These are the activations of a small network on made-up records, seen along a few directions, one row for each record.
Records have a field called ZAFA. Each example row is followed by its value.
The word missing means that the record has no ZAFA.
The largest differences between rows may come from other fields.
(in the rows, 500 means zero)
Random noise pushes rows far along 2 fixed directions. That doesn't count. These rows show it; they differ only by the noise:
[403 455 488 507 532 435 392 390 490 477 496 516 395 525 492 480]
[368 401 431 583 408 342 341 386 403 375 538 611 377 508 322 534]
[373 424 465 521 519 392 363 373 467 436 507 550 359 529 429 485]
[565 601 571 512 453 605 522 505 526 618 481 411 621 479 692 524]

[510 481 516 506 531 500 490 496 474 430 530 577 552 498 415 474] => zel
[447 473 544 440 695 549 552 484 608 496 517 520 465 500 471 419] => sagam
[444 450 543 400 634 532 529 451 479 466 547 571 470 490 493 389] => kabo
[539 556 581 512 458 602 574 562 468 474 575 581 671 428 419 453] => sagam
[526 555 514 399 503 479 460 434 562 637 381 269 355 553 737 554] => missing
[623 603 580 548 371 588 602 630 494 467 535 580 714 422 501 539] => zel
[575 598 457 662 203 483 541 563 449 540 518 523 638 446 501 654] => vig
[587 542 572 467 531 661 644 585 471 546 565 504 666 421 553 461] => kabo
[461 484 518 425 572 495 498 458 494 504 507 514 489 495 526 436] => kam
[543 543 482 445 446 464 438 428 514 632 361 269 353 569 717 599] => missing
[393 393 503 432 647 431 371 435 540 388 514 558 373 553 447 432] => veged
[428 445 505 422 673 466 481 437 505 488 496 529 426 514 505 380] => tivi
[549 519 543 386 626 574 521 503 549 601 467 401 503 546 667 446] => veged
[366 402 490 430 699 386 408 417 482 399 527 590 374 558 349 368] => tari
[518 549 575 471 530 592 542 535 490 541 535 503 657 456 577 459] => tari
[495 468 476 427 579 468 458 472 505 507 457 461 450 518 521 470] => tivi
[374 439 525 377 682 469 452 400 521 466 501 528 382 525 505 367] => kam
[440 473 547 383 785 559 480 480 592 525 527 525 397 551 626 330] => zomur
[396 449 517 460 656 513 429 406 547 508 498 497 389 524 567 419] => vig
[441 437 462 499 589 447 423 505 452 427 548 580 422 544 399 424] => zomur

Which value of ZAFA does each new row have?
[452 485 473 443 538 413 402 409 532 530 402 359 290 563 569 512] => missing
[541 506 365 626 182 332 426 504 389 517 414 425 397 488 445 712] => missing
[474 445 605 332 827 579 540 465 572 487 518 519 460 513 580 328] => kabo
[579 559 412 595 213 395 469 510 452 576 390 355 410 522 570 711] => missing
[431 430 449 515 550 460 462 481 503 416 489 585 437 512 394 478] => zel
[457 500 509 512 504 520 448 443 507 528 495 471 492 509 578 513] => vig
[538 528 578 477 567 549 532 557 544 452 498 557 571 487 493 448] => zel
[612 597 552 504 485 583 582 664 560 531 526 513 623 497 612 504] => zomur
[564 544 509 506 495 531 525 554 605 587 448 411 528 544 614 519] => veged
[399 441 408 448 584 366 441 434 534 489 460 500 278 600 465 473] => veged
